Each row below holds a small network's activations on one input, seen along a few directions.
Each table varies a few parts of the input and shows all the possible inputs, shuffled.
A made-up example of a description, with smaller parts first: one of 8 places around a ring, together with either a single point or one of 9 places along a line or (one of 3 separate values, together with one of 4 places along a line).
Shared parts are said once, and a part with two or three values counts as separate values.

Table:
r1: [-27   3  -6   7  11  -1   9 -35  -5   1   5  10   7 -23   9  18]
r2: [ 26   1  -1  -3  17  17   5  23 -10   5  17   1 -22  15  -6 -19]
r3: [-17 -15 -15  13  23 -14  18 -21 -22  19  14   6 -16  10 -15  15]
r4: [ -6   0 -14 -19  -4  17  12  43  23   2 -33 -15  15 -13  -7 -39]
r5: [  1  22 -24  -2   4 -14 -20   1  -3 -23  -5   3   2  15  24  21]
r6: [-32  -5  27   9 -10  -9  12 -27   5   7  -8  -1  17 -13  -1  22]
r7: [  8  18 -18  -4  -8  -1 -22  -8   4 -24   0   5   7  -6  23   7]
r8: [ 20  -3 -21   2  -6  -4 -17  -1 -10  -4  15   6 -14   5  -3  -8]
r9: [  7  13  35  -6  -5   9   1  24  11  -6  -9 -10  11  11  12   0]
r10: [ -9  -2 -33 -19 -28  -2 -10  12  25 -16 -37 -11  21 -21  -4 -29]
r11: [ 11  12   2  -4 -20   1 -24  -9  13 -20  -6   1  15 -12  16   5]
r12: [ 28  -5  19  -4   5  17   3  22  -2  10  12  -2 -14   8 -12 -20]
r13: [ 14 -11  13   3 -27 -12 -14   8  -2   3   0  -4  -3  14 -11  -4]
r14: [  5  23  -5  -6  26   7  -1  24  -3 -14   0  -1  -6  23  22  10]
r15: [-24  -3  13   6  -1   0   7 -36   5   5   0   6  14 -29   2  16]
r16: [-11 -18 -10  11  12  -4  16 -29 -16  20  18   7 -13 -10 -15   3]
r17: [ 19   3  -6   0  28   6   6  30 -17   4  13  -1 -27  34  -5  -6]
r18: [ 12  20   2  -8  15  19  -2  17   4 -13   5   1  -1   2  22  -4]
r19: [ 22  -9  -1   1 -19  -2 -19  -2  -1   0  10   3  -6  -2  -9 -10]
r20: [  2  11  15  -1 -28  -9 -19   0  13 -17 -15  -6  18   4  14  11]
r21: [-33   7 -11   9  22 -13  11 -27 -11   2   0   9   4  -2  10  31]
r22: [-45 -20 -21  -2  -5  -7  26 -14  18  13 -28  -2  19 -39 -21 -15]
r23: [15 15 22 -8  3 20 -4 15 12 -9  0 -3  8 -5 14 -6]
r24: [ -8 -24   9  10  -1  -3  15 -30  -7  24  13   4  -6 -16 -21   2]
r25: [ 21  -7  32  -1  -3   7   9  31  -3  12   3  -8 -11  23 -14 -15]
r26: [-16 -26  23  12  -9 -12  21 -20  -7  24   5  -2  -3  -1 -23   8]
r27: [ 13   1 -26   4   5 -15 -16   8 -16  -5  11   4 -18  25  -2   6]
Question: The inputs of r18 and r1 match in every part but one. If r2 is changed in the same way as r18 into r1, which row does it become?
Answer: r16
Question: What is each input in this table made of?
Answer: one of 3 separate values, together with either a single point or (one of 2 separate values, together with one of 4 places along a line)
Question: Which other rows does r12 become when the choice among 2 separate values takes its other values? List them by row number.
Answer: r23
Question: Which other rows agree with r7 in the choice among 3 separate values? List them by row number.
Answer: r5, r8, r10, r11, r13, r19, r20, r27

Table:
r28: [  0  -7   2   7   9  -3   6  -9 -11   9  12   4 -10   6  -7   6]
r29: [  0  -3   1   7  10  -4   3 -11 -13   6  13   5 -10   7  -2  12]
r30: [  9   1   6  -8  -7   9  -1  21  10  -2  -9  -6   4   0  -2 -17]
r31: [ 10   4   3  -7  -7   7  -5  18   9  -6  -8  -5   4   2   2 -12]
r32: [ -1 -11   3   6   8  -2  10  -6 -10  13  11   2 -11   4 -12   1]
r33: [ -1   2  -2   8  13  -5   0 -13 -14   2  14   6  -9   9   4  17]
r34: [-46  -8  -6   2 -19 -12   8 -41  18   1 -24   1  32 -43   0  11]
r35: [ -2 -15   4   5   8   0  14  -3  -9  17   9   1 -11   2 -17  -4]
r36: [ 11  12  -4  -7  -5   4 -12  15   7 -14  -6  -3   4   4  11  -4]
r37: [ 10  16  -8  -7  -2   3 -15  13   6 -18  -6  -1   5   5  16   0]
r38: [ 11   8   0  -7  -7   5  -9  16   8 -10  -7  -4   4   3   7  -8]
Question: What is each input in this table made of?
Answer: either a single point or (one of 2 separate values, together with one of 5 places along a line)
Question: Which other rows does r32 become when the place on the line of 5 takes its other values? List them by row number.
Answer: r28, r29, r33, r35

Table:
r39: [-14   9  -8   1  -4  -7  -9 -16   5 -11  -7   4  13 -11  13  15]
r40: [ -5   5  15   0 -17  -2  -8 -12  10  -8  -8  -2  16 -11  10   9]
r41: [ -7   0  -1  10  12  -9   0 -21 -13   3  13   8  -7   5   2  22]
r42: [ -5  -3  16  -5 -15   5   3   1  15   0 -14  -6  15 -14  -2  -8]
r43: [ 42  13   2  -5  14  12 -13  39 -10  -7  16  -1 -23  34   6 -11]
r44: [ -4 -21  -2   3   5   1  18   3  -6  22   3  -2 -10  -2 -24 -15]
r45: [-12  -5 -22   6  18  -8   9 -19 -15   6  10   7 -11   2  -4  10]
r46: [  1 -12  22   6   0   2  12  -2  -5  16   8  -1  -6   2 -13  -2]
r47: [-11 -11  -8  -7  -9   3   9   7  14   6 -18  -5   9 -18 -14 -22]
r48: [ 33  24  -7 -16  -5  12 -23  46  10 -25 -10  -8   0  21  19 -18]
r49: [  1  -4  22   9  -1  -4   2 -15  -9   6  14   3  -4   5  -1  15]
r50: [-20   4 -29  -1   3  -7   0 -12   3  -8  -9   4   7 -14   7   4]
Question: What is each input in this table made of?
Answer: one of 2 separate values, together with either a single point or one of 5 places along a line
Question: The inputs of r44 and r47 match in every part but the choice among 2 separate values. If r43 is changed in the same way as r44 into r47, which row does it become?
Answer: r48
Question: Which other rows does r46 become when the place on the line of 5 takes its other values? List them by row number.
Answer: r41, r44, r45, r49
